m =
[[111 132 121 123 121 131 118 127 114 133 132]
 [115 140 126 134 127 118 120 133 124 124 146]
 [124 134 127 126 125 135 132 119 122 131 126]
 [116 123 156 132 126 116 132 140 122 131 124]
 [132 123 135 140 120 121 123 130 124 121 131]
 [127 121 129 129 136 132 124 131 112 128 140]
 [129 132 123 120 136 122 118 129 123 129 121]
 [127 135 130 124 125 128 138 127 134 124 135]]
The entry in the bottom-left corner is 127
Read off the largest entry in the first column.
132
Read off the fourth-last entry, reading row by row.
127
Read off the smallest entry in the last column.
121
The entry in the top-right corner -> 132
The 2nd smallest entry -> 112
The entry in the top-left corner: 111
The fifth entry from the end, reading row by row: 138
The entry just right of 111: 132
The last entry, reading row by row is 135
The entry just left of the largest entry is 123
Read off the 2nd entry on the diagonal from the top-right corner.
124
Read off the maximum.
156
Read off the fourth entry in reading order.
123
The 2nd largest entry -> 146
Read off the 3rd entry from the end, reading row by row.
134
The entry directly above the largest entry: 127
The bottom entry of the column that holds the largest entry: 130
The entry directly below the largest entry -> 135
The fifth entry, reading row by row -> 121
The top entry of the column that holds the largest entry is 121
Read off the entry directly below the smallest entry.
115

Questions about the matrix below. Counting starts at 1.
1) Find the smallest entry.
2) Find the bottom-right entry.
3) Find the entry in the top-right corner.
4) Find the bottom-left entry.
5) Find the entry in row 1 and column 2.
6) Find the entry in row 2 and column 1.
7) Find the entry in the top-left corner.
[[136 126 135 140 127 128 130 104 125]
 [132 128 130 126 132 124 125 140 134]
 [129 137 133 127 127 133 131 127 122]
 [126 127 136 124 129 129 131 109 133]
 [133 133 122 138 129 127 132 111 130]
 [123 135 135 120 128 134 127 136 127]
 [125 135 131 131 128 124 126 131 125]
 [139 122 115 129 128 117 123 137 126]
 [127 129 133 123 133 131 128 140 131]
 [125 136 128 130 125 130 128 115 121]
 [127 126 126 131 119 127 123 133 123]
 [131 120 120 131 129 127 128 139 129]
 [132 135 132 131 129 129 128 140 123]
 [129 132 135 128 129 128 126 149 121]]
1) 104
2) 121
3) 125
4) 129
5) 126
6) 132
7) 136

[[138 123 125 149]
 [110 128 134 127]
 [113 119 118 129]
 [121 120 138 126]
 [127 129 130 105]]
The last entry, reading row by row is 105
What is the bottom-left entry?
A: 127
What is the 5th entry from the end, reading row by row?
A: 126
The top-left entry -> 138
The entry directly above 130: 138
What is the 3rd entry in reading order?
A: 125
What is the top entry of the column that holds the smallest entry?
A: 149
The entry just left of the smallest entry is 130

Questions about the array below.
1) Find the smallest entry in the last row.
2) Find the entry just left of 125.
3) Find the last entry in the row that holds the smallest entry.
4) Find the entry directly below the smallest entry.
5) Find the 1st entry in reading order.
6) Find the smallest entry in the first row.
7) Find the last entry, reading row by row.
8) Find the fifth entry in reading order.
[[132 131 123 127 126 129 130]
 [124 116 133 120 130 129 126]
 [124 129 106 124 125 129 138]
 [137 120 120 112 126 129 130]]
1) 112
2) 124
3) 138
4) 120
5) 132
6) 123
7) 130
8) 126

Read these off the array that follows. Counting starts at 1.
1) The entry at row 2, column 2?
2) The top-right entry?
3) The entry at row 3, column 1?
4) The entry in row 1 and column 3?
5) The entry in the bottom-right corner?
6) The bottom-left entry?
7) The entry directly above the largest entry?
8) The entry in the top-left corner?
[[120 130 146 116 126 134]
 [124 126 138 115 129 124]
 [131 126 134 129 120 140]
 [125 129 132 132 125 141]
 [131 131 143 135 119 131]
 [133 124 146 122 127 128]
 [126 126 129 131 134 132]
 [126 127 128 138 122 134]
 [144 126 139 127 126 151]
 [113 120 145 131 134 142]
 [147 131 117 124 125 132]
 [133 129 125 126 118 128]]
1) 126
2) 134
3) 131
4) 146
5) 128
6) 133
7) 134
8) 120
